Each row below holds a small network's activations on one input, seen along a few directions.
Each table varies a few parts of the input and shows all the possible inputs, shuffled.
A made-up example of a description, with smaller parts first: one of 6 places along a line, together with either a single point or one of 11 places along a line or (one of 3 separate values, together with one of 8 places around a ring).
Shared parts are said once, and a part with two or three values counts as separate values.
In the rows, 128 means zero.

Other details of the inputs vary at random and push rows far along two fixed directions, the same in every table; ignore that.

A family of inputs:
r1: [139  96 131 154  91  62  91 111 118  67 112  90]
r2: [148 120 109 115  95 175 109 175 178 196 158 137]
r3: [160 121 133 121  95 119 113 139 137 115 104 104]
r4: [115 105 127 120 101 146 118 160 147 156 125 139]
r5: [ 93 174 116 133 190 106 129 100  49  40 137 192]
r6: [157 118 127 140 125 231 150 129 118 233 138 159]
r7: [123  61 143 129 115  46 125 105 144  77 103  89]
r8: [151  72 120 113 108  45  95  99 129  35 115 125]
r9: [136 114 130 100 130 107 139 112 148 114 135 123]
r10: [ 77 179 123 115 219 143 158 111  74  99 143 185]
r11: [172  44 119 137 110 109 112  87 119 148 127 139]
r12: [ 88 186 120 122 210 138 154 109  74 104 160 178]
r13: [155 112 127 139 107  73 106 113 124  63  92 102]
r14: [160  96 121 133 107 200 138 122 134 232 142 156]
r15: [126 130 117 143 101 145 116 147 132 142 142 118]
r16: [101 187 131 132 186 135 167 102  91  89 138 158]
r17: [106 127 123 121 128 156 138 142 154 189 152 123]
r18: [ 83 187 126 134 181 164 146 125  65  81 124 184]
r19: [121  77 125 122 117  82 102 134 126  92 115 136]
r20: [138 120 117 109 132 140 132 140 172 169 156 127]
r21: [128 140 122 137  97 177 114 173 139 192 120 107]
r22: [ 81 166 135 106 217 141 163 122  84 106 134 192]
r23: [139 143 133 103 125 183 154 152 166 188 151 122]
r24: [147 140 129 113  96 195 128 168 163 182 143 134]
r25: [142 152 126 141  89 178 117 166 153 188 141 119]
r26: [152  79 126 113  81  76 101 114 151  79 118 115]
r27: [124 111 146 127 132  97 136 133 127 129  98  97]
r28: [128 139 133 126  99 195 125 193 146 216 117 120]
r29: [127 108 138 147 123  65 118  98 127  88 121  84]
r30: [ 85 175 144 131 199 120 152  98  71  72 116 152]
r31: [133 118 131 143 122  78 119 113 125 113 117  78]
r32: [ 84 198 137 134 184 164 140 123  57  82 114 181]
r33: [143 164 137 113 112 202 128 167 143 176 136 141]
r34: [116 118 120 130 122 110 129 120 141 146 153 110]
r35: [153  64 128 132  97  40 118  94 171  71 114  74]
r36: [127 173 144 144 207 185 164  74  26 105 105 206]
r37: [159  95 125 152  76  53  94 115 134  80  98  78]
r38: [145  83 126 101 133  58 122  98 145  75 130 113]
r39: [ 96 204 116 128 199 144 144 113  57  66 145 210]
r40: [138 152 118 139  87 199 127 177 164 211 156 128]
r41: [158 113 141 113 112 102 128 123 152 127 109  85]
r42: [139 116 139 140 117  77 123 105 143 105 124  89]
r43: [187  38 134 159  96  51 104  63 100  86  70  87]
r44: [140  81 125 121 113  53 122  93 162  79 123 101]
r45: [112 199 146 105 198 162 168 112  91  96 126 167]
r46: [122 151 119 123 121 169 145 146 163 201 164 129]
r47: [127 112 136 135 119  98 122 126 137 139 109  81]
r48: [117 122 149 124 131 146 139 152 150 173 122 112]
r49: [130 170 121 142 111 184 121 168 122 188 135 123]
r50: [125 128 125 136 110 154 134 147 161 194 159  97]
r51: [134 129 118 121 112 131 118 132 143 114 132 145]
r52: [114 191 136 129 179 141 140 111  75  51 110 178]
r53: [148 104 138 128 117  86 124 112 160 105 118  87]
r54: [122 134 138 126  97 203 122 191 154 215 128 128]
r55: [126 105 130 128  86 175 120 184 168 197 128 120]
r56: [ 90 201 119 120 224 131 166  97  66  76 151 195]
r57: [134 157 131 137 137 119 140 126 127 140 122 106]
r58: [ 80 155 139 110 194 125 164 111  89  92 122 175]
r59: [122 136 112 134  97 159 114 155 140 173 156 133]
r60: [124  70 118 137  83  69  92 117 140  86 116 104]
r61: [138 105 114 140  86  88 106 121 143 104 132 119]
r62: [124  93 111 129 103 122  97 151 145 147 141 124]
r63: [145 141 118 127  90 205 125 179 180 202 146 128]
r64: [148 135 133 126 129 119 135 129 152 140 115  97]
r65: [118  82 131 138 120  64 122 100 138  88 118  88]
Description of these inputs: one of 5 places along a line, together with either a single point or (one of 2 separate values, together with one of 6 places along a line).
Question: The inputs of r31 and r29 match in every part but the place on the line of 5. If r28 is changed in the same way as r31 into r29, which row does it become?
Answer: r54
Question: The inputs of r12 and r50 match in every part but the place on the line of 5. If r39 is changed in the same way as r12 into r50, which row does it become?
Answer: r40
Question: Which other rows does r8 become when the place on the line of 6 takes its other values? List them by row number.
Answer: r2, r5, r19, r39, r62
Question: List by row number the other rows that have the place on the line of 5 in common with r51.
Answer: r4, r9, r14, r17, r26, r34, r44, r46, r58, r59, r60, r61
Question: Start at r33 and move only the place on the line of 6, one step at a time. The first step leads to r52. Which rows follow, in order?
Answer: r25, r1, r32, r54
Question: Which other rows does r58 become when the place on the line of 5 takes its other values? List them by row number.
Answer: r7, r22, r27, r48
Question: Which other rows does r35 become when the choice among 2 separate values takes its other values? List them by row number.
Answer: r63

A family of inputs:
r66: [103 158 128 111 176 154 155 123 113 130 149 169]
r67: [169  69 124 139  59 152 103 150 168 202 124  98]
r68: [108 177 136 116 178 169 163 136 120 164 142 143]
r69: [129 141 128 142 138 164 128 123  88 138 118 157]
r70: [122 121 134 133 121  47 114 110 131  44 111  88]
r71: [ 97 199 129 116 152 175 143 165 124 141 143 149]
r72: [110 160 127 124 126 124 125 149 136 113 135 121]
r73: [147  95 129 132  67 130 115 167 210 214 140  53]
r74: [121  92 121 125 129  40 111  95 126  39 124 121]
r75: [142  82 132 149 119  64 106  84  86  51  90 123]
r76: [152  64 120 120  65 127 110 155 211 213 158  82]
r77: [139 142 127 133 137 170 134 124  99 141 123 162]
r78: [117 105 124 126 121  41 108 109 125  31 115 115]
r79: [126  96 130 124 144  61 133  85 125  76 123 113]
r80: [136 159 130 127 148 185 140 129  98 146 123 169]
r81: [137 160 128 129 146 184 139 127  97 146 126 169]
r82: [136 116 130 141 131 127 123 108  90 105 106 147]
r83: [145  85 129 148 115  80 109  90  95  72  98 126]
r84: [105 186 133 121 150 153 142 153 129 129 135 127]
r85: [175  61 125 138  57 132 100 141 169 182 121  93]
r86: [100 181 119 116 146 167 137 161 128 142 152 158]
r87: [171  67 122 141  56 148 101 148 169 202 126  95]
r88: [112 128 121 116 145 107 127 123 128  95 139 143]
r89: [101 193 137 121 168 174 159 148 124 158 136 138]
r90: [109 153 131 113 175 148 158 116 116 140 141 151]
r91: [119 138 135 125 159 104 146 109 121 112 128 118]
Question: The inputs of r75 and r69 match in every part but one. If r90 is changed in the same way as r75 into r69, which row does it become?
Answer: r79
Question: What do these inputs look like to the network?
Answer: one of 2 separate values, together with either one of 5 places along a line or one of 8 places around a ring
Question: Start at r91 and move only the place on the ring of 8, one step at a time. The first step leads to r79. Which rows follow, in order?
Answer: r76, r74, r86, r72, r70, r73
Question: Which other rows does r77 become when the choice among 2 separate values takes its other values? List them by row number.
Answer: r85

A family of inputs:
r92: [116 155 134 116 143 153 140 140 126 130 134 138]
r93: [131  98 126 132 125  81 119 107 134 108 135 105]
r94: [127 173 124 126 164 175 141 120  81 112 127 186]
r95: [108 167 126 124 144 158 138 145 115 147 135 144]
r96: [123 106 129 129 110  99 118 122 138 102 130 109]
r97: [115 120 125 133 152  86 137  95 109  75 123 138]
r98: [158  78 135 143 101  76 113  89 124  87 101 102]
r99: [111 176 130 121 157 140 143 131 101 112 125 148]
r100: [146  94 129 124  82 110 112 138 175 138 132  85]
r101: [114 167 135 134 173 179 152 115  75 136 120 175]
r102: [130  94 130 125  95 109 112 136 158 134 130  96]
r103: [157  73 136 141 101  79 114  96 124  98 100 101]
r104: [129 126 126 124 109 129 122 148 145 153 128 109]
r105: [126 145 129 120 155 122 139 113 122 116 138 129]
r106: [117 157 133 133 152 112 130 123 101  75 113 138]
r107: [141  70 127 131 107  61 117 108 153 101 113  93]
r108: [107 188 130 128 160 184 142 158 109 149 131 157]
r109: [110 158 129 136 148 130 128 132 105 101 121 142]
r110: [130 152 125 116 125 207 149 172 168 234 154 134]
r111: [107 165 132 118 187 134 150 114  92 108 133 157]
r112: [108 149 125 133 145 102 131 112  97  79 123 138]
r113: [138  97 123 123  80 152 114 168 191 211 150 100]
r114: [129 104 128 126 132  92 122 113 133 117 132 109]
r115: [111 140 131 119 157 109 137 116 111  89 125 148]
r116: [117 134 128 144 130  95 118 119 110  77 118 125]
r117: [125 161 126 112 122 210 142 180 167 228 159 140]
r118: [147 116 124 129 118 135 118 125 114 122 119 144]
r119: [131 148 134 130 140 198 144 142 113 190 127 151]
r120: [119 147 128 124 162 116 148 104 113  91 125 147]
r121: [149  90 125 124  82 106 112 139 183 149 137  91]
r122: [135 114 131 122 133  99 128 118 137 120 131 109]
r123: [144  91 120 141 106  99 106 107 111  93 117 134]
r124: [156  90 126 139  65  99  97 148 181 142 124  72]
r125: [129 127 121 123  96 183 127 173 179 222 162 121]
r126: [123 103 127 130 135  87 129 107 129  99 120 122]
r127: [164  69 120 133  71 123  96 142 157 163 121 105]
r128: [130 130 122 131 137 145 122 121  97 118 122 161]
r129: [ 96 182 135 114 178 165 152 132  94 112 131 166]
r130: [119 156 128 126 146 103 134 111 104  74 118 133]
r131: [146 111 128 141  97 178 126 143 145 207 135 120]
Question: What do these inputs look like to the network?
Answer: one of 5 places along a line, together with either one of 2 separate values or one of 6 places along a line
Question: The inputs of r121 and r115 match in every part but the place on the line of 5. If r124 is changed in the same way as r121 into r115, which row does it become?
Answer: r108
Question: The inputs of r119 and r131 match in every part but the place on the line of 5. If r104 is changed in the same way as r119 into r131, which row does it become?
Answer: r112
Question: Which other rows does r94 become when the choice among 2 separate values takes its other values? List them by row number.
Answer: r98
Question: Which other rows does r114 become when the place on the line of 6 takes its other values? List them by row number.
Answer: r95, r102, r109, r113, r126
Question: Which other rows does r103 become when the choice among 2 separate values takes its other values? List them by row number.
Answer: r118
